These are the activations of a small neural network, seen along a few directions. Each row is one input.
Each table varies a few parts of the input and shows all the possible inputs, shuffled.
A made-up example of a description, with smaller parts first: values(3) and (point or line(9) or (line(4) and ring(8))).
Shared parts are said once, and a part with two or three values counts as separate values.
In the rows, 128 means zero.

Table:
row 1: [141 149 140  80 103 121  62 125  94 127 107  74 204 147 203 147]
row 2: [168 183 111  68  77  97  40 123 110  77 101  41 228 119 227 151]
row 3: [148 108 105 139 123 145 168 156 121 152 138 169 134 112 127 150]
row 4: [ 87 143 157 153 149 141 121  96 138 124 130 109  87 141  90  88]
row 5: [127 115 136 131 107 138 147 138 102 165 134 148 149 158 141 150]
row 6: [149  84  95 133 139 126 176 148 141 122 140 171 125  94 116 148]
row 7: [134 128 101 151 152 119 161 130 169 113 140 149  79 107  82 108]
row 8: [108 132 133 156 158 120 147 117 160 108 126 137  57 124  67  89]
row 9: [106 122 162 128 129 139 121 132  99 148 115 124 140 157 135 130]
row 10: [147 113  93 132 136 124 172 135 161 121 160 177 103  99 106 137]
row 11: [ 94 131 175 136 134 138  91 111 112 152 118 110 102 149 115 109]
Describe the family of inputs behind these rows.
Answer: values(2) or ring(9)
A walk changes only the ring(9) part. It starts at row 7 and steps to row 10. List the rest of the walk in order.
Answer: row 6, row 3, row 5, row 9, row 11, row 4, row 8

Table:
row 12: [132 132 148  92 111 132 103 129  97 156 120 116 163 141 174 161]
row 13: [132 107 115 141 139 130 177 153 134 150 136 182  93 128  98 135]
row 14: [165 182 103  86  88 105  90 129 123 105 119  79 190 126 194 149]
row 15: [146 124 138 108 111 131 108 155  87 144 102 121 174 134 172 159]
row 16: [117  95 132 155 132 155 149 135 108 158 134 155 147 138 127 130]
row 17: [114  97 140 145 126 157 144 127 107 158 148 148 134 134 121 130]
row 18: [ 97 200 169 114 116 116  38  77 127  88 100  31 136 158 149  85]
row 19: [142 134  90 135 143 121 170 119 180 106 150 151  79  91  96 121]
row 20: [ 72 122 177 173 170 129 128 108 142 140 126 134  49 157  54  77]
row 21: [134 110 146  99 123 131  95 143  93 141 106 119 175 131 169 150]
row 22: [129 110 126 141 111 143 171 142 105 157 136 149 147 152 124 142]
row 23: [135  99 118 150 140 125 172 156 135 134 133 183 104 126  97 136]
row 24: [154 172 108  79  91 100  84 109 134 104 128  71 181 132 192 152]
row 25: [150 122  80 149 138 111 173 137 167  91 138 156  97  83  94 126]
row 26: [ 90 146 142 167 175 116 134  93 180  88 128 102  43 122  50  63]
row 27: [134 103 126 156 114 149 163 149  98 151 130 153 146 142 125 137]
row 28: [117  97 133 145 151 137 151 138 142 147 150 179  86 115  93 128]
row 29: [ 72 148 200 124 137 133  61  97  96 135  90  70 124 178 128  99]
row 30: [152 137  81 138 138 120 177 138 172 106 139 154  88  91  95 126]
row 31: [125 116 152  92 124 133  89 133  96 145 120 116 166 132 170 153]
row 32: [145 117  89 147 153 126 158 132 172  99 138 156  87  77  91 110]
row 33: [168 171 104  97  92 106  86 135 119  94 113  83 194 119 193 143]
row 34: [120 110 136 141 115 150 160 124 110 163 147 147 135 149 125 137]
row 35: [ 65 127 184 176 142 152 121  96 105 150 122 103  95 179  81  77]
row 36: [126  87 123 148 155 136 157 147 134 142 134 183  93 114  96 120]
row 37: [141 131 137  93 108 125 115 148  93 149 109 117 174 145 172 164]
row 38: [148 159 113  83 101 109  68 113 131  99 128  73 181 118 187 143]
row 39: [123 109 129 140 140 130 167 134 145 151 149 179  87 129  97 135]
row 40: [157 153 108  90 100 107  73 123 128  95 115  77 190 118 185 140]
row 41: [136 119  94 137 155 123 158 121 179  97 151 150  82  81  91 113]
Describe the family of inputs behind these rows.
Answer: line(5) and (point or ring(5))
Changing only the line(5) part turns row 34 into row 39. The same change can be made to row 22. Which row results?
Answer: row 13

Table:
row 42: [155 107  95 121 144 115 150 147 147 119 127 165 114  96 115 144]
row 43: [109 131 155 120 155 126  94 123 131 124 119 117 107 128 117 106]
row 44: [109 139 157 133 110 135  92 117  94 147 118  95 164 173 157 121]
row 45: [115 169 147 121 102 125  99 108 108 122 119  74 164 165 158 124]
row 46: [110 143 151 119 143 122  88 105 136 104 121  98 108 123 121  99]
row 47: [157 122  94 114 132 116 143 132 154 102 134 149 116  91 124 137]
row 48: [118 158 138 115 129 110  80 102 144  96 122  76 125 123 134 107]
row 49: [102 113 174 117 142 141 102 130 103 149 122 115 125 142 137 122]
row 50: [142  97 118 127 114 143 148 151 102 156 129 160 165 124 149 162]
row 51: [158 144  93 124  92 121 150 140 121 118 126 123 178 134 161 154]
row 52: [ 68 116 157 206 172 150 181 103 154 138 146 153  36 155  27  63]
row 53: [146  93 121 114 132 135 153 159 118 148 141 163 138 108 139 155]
row 54: [165 155  86 114 103 122 139 133 141 111 130 114 155 112 153 147]
row 55: [163 134  81 117 120 104 134 129 161  90 126 127 132  92 134 142]
row 56: [110  96 102 195 163 142 226 131 168 140 166 200  51 118  42 101]
row 57: [152 123 106 119 100 134 148 144 112 147 136 145 174 145 158 157]
row 58: [ 99 122 174 125 124 148  96 120  89 158 119 110 152 157 149 131]
row 59: [122 175 135 124 111 120  86 101 124 113 109  65 143 143 145 111]
row 60: [153 101 111 116 131 122 151 156 134 138 137 178 113  99 122 157]
row 61: [108 122 166 118 141 129  99 129 120 139 116 133  99 133 118 121]
Describe the family of inputs behind these rows.
Answer: values(2) and (point or ring(9))
Which other rows does row 46 become when the values(2) part takes its other values? List them by row number.
Answer: row 47
Which other rows does row 53 become when the values(2) part takes its other values? List them by row number.
Answer: row 49
